x =
[[ 34 -20  -1 -28 -13 -14 -26 -19 -16 -32  -4  10  -1  -7 -10]
 [ 50 -25 -12  -9 -18  10 -22 -18  -6 -38 -33  39  -5  14  23]
 [ 37 -26   4 -25 -22 -28 -21 -11 -23 -28  -2   9  -6  -5 -17]
 [  2  -1   0  -2  -1   0  -3  -2  -1  -3   0   1   0  -1  -1]
 [ 19  -9  -2 -12  -6  -5 -16 -13  -7 -17  -3   7   0  -4  -4]
 [  5   2   1  -6   3  -6  -4   3   1   5   4   4   2  -2  -4]
 [ 40 -23  -4 -18 -15  -1 -27 -19 -13 -28  -8  19   3   2   6]
 [ 48 -31  -5 -11 -19  10 -24 -15  -9 -31 -21  32   7  11  25]
 [ 35 -26   4 -32 -19 -24 -23 -12 -22 -32  -3   7  -2  -8 -17]
 [-11  15 -14 -21  -4 -25   2 -22 -12 -15   4   8  -6  13 -27]
 [ 13   5   4 -15   8 -16 -10   8   4  13   8   9   5  -7 -10]
 [  3  11 -16 -19   5 -18  -3 -13  -9 -14  15  21   3  13 -31]
 [ 45 -28  -3 -16 -18   3 -25 -16 -14 -27 -10  24   5   8  14]]
x[0,0]: 34
x[:, 1]: [-20, -25, -26, -1, -9, 2, -23, -31, -26, 15, 5, 11, -28]
x[11,3]: -19
x[12,12]: 5
x[5,10]: 4
x[1,13]: 14
x[9,4]: -4
x[12,10]: -10
x[:, 8]: [-16, -6, -23, -1, -7, 1, -13, -9, -22, -12, 4, -9, -14]
x[2,13]: -5
x[:, 6]: [-26, -22, -21, -3, -16, -4, -27, -24, -23, 2, -10, -3, -25]
x[10,4]: 8
x[12,0]: 45
x[5,5]: -6
x[10]: [13, 5, 4, -15, 8, -16, -10, 8, 4, 13, 8, 9, 5, -7, -10]
x[11,9]: -14
x[5]: [5, 2, 1, -6, 3, -6, -4, 3, 1, 5, 4, 4, 2, -2, -4]
x[11,2]: -16
x[0,3]: -28
x[11,7]: -13
x[:, 7]: [-19, -18, -11, -2, -13, 3, -19, -15, -12, -22, 8, -13, -16]
x[12,6]: -25
x[10,12]: 5
x[4,3]: -12
x[6]: [40, -23, -4, -18, -15, -1, -27, -19, -13, -28, -8, 19, 3, 2, 6]
x[8,7]: -12
x[0,6]: -26
x[11,12]: 3
x[7]: [48, -31, -5, -11, -19, 10, -24, -15, -9, -31, -21, 32, 7, 11, 25]
x[12]: [45, -28, -3, -16, -18, 3, -25, -16, -14, -27, -10, 24, 5, 8, 14]
x[2,4]: -22
x[5,8]: 1
x[5,0]: 5
x[2]: [37, -26, 4, -25, -22, -28, -21, -11, -23, -28, -2, 9, -6, -5, -17]
x[:, 11]: [10, 39, 9, 1, 7, 4, 19, 32, 7, 8, 9, 21, 24]
x[2,5]: -28
x[8]: [35, -26, 4, -32, -19, -24, -23, -12, -22, -32, -3, 7, -2, -8, -17]
x[9,12]: -6
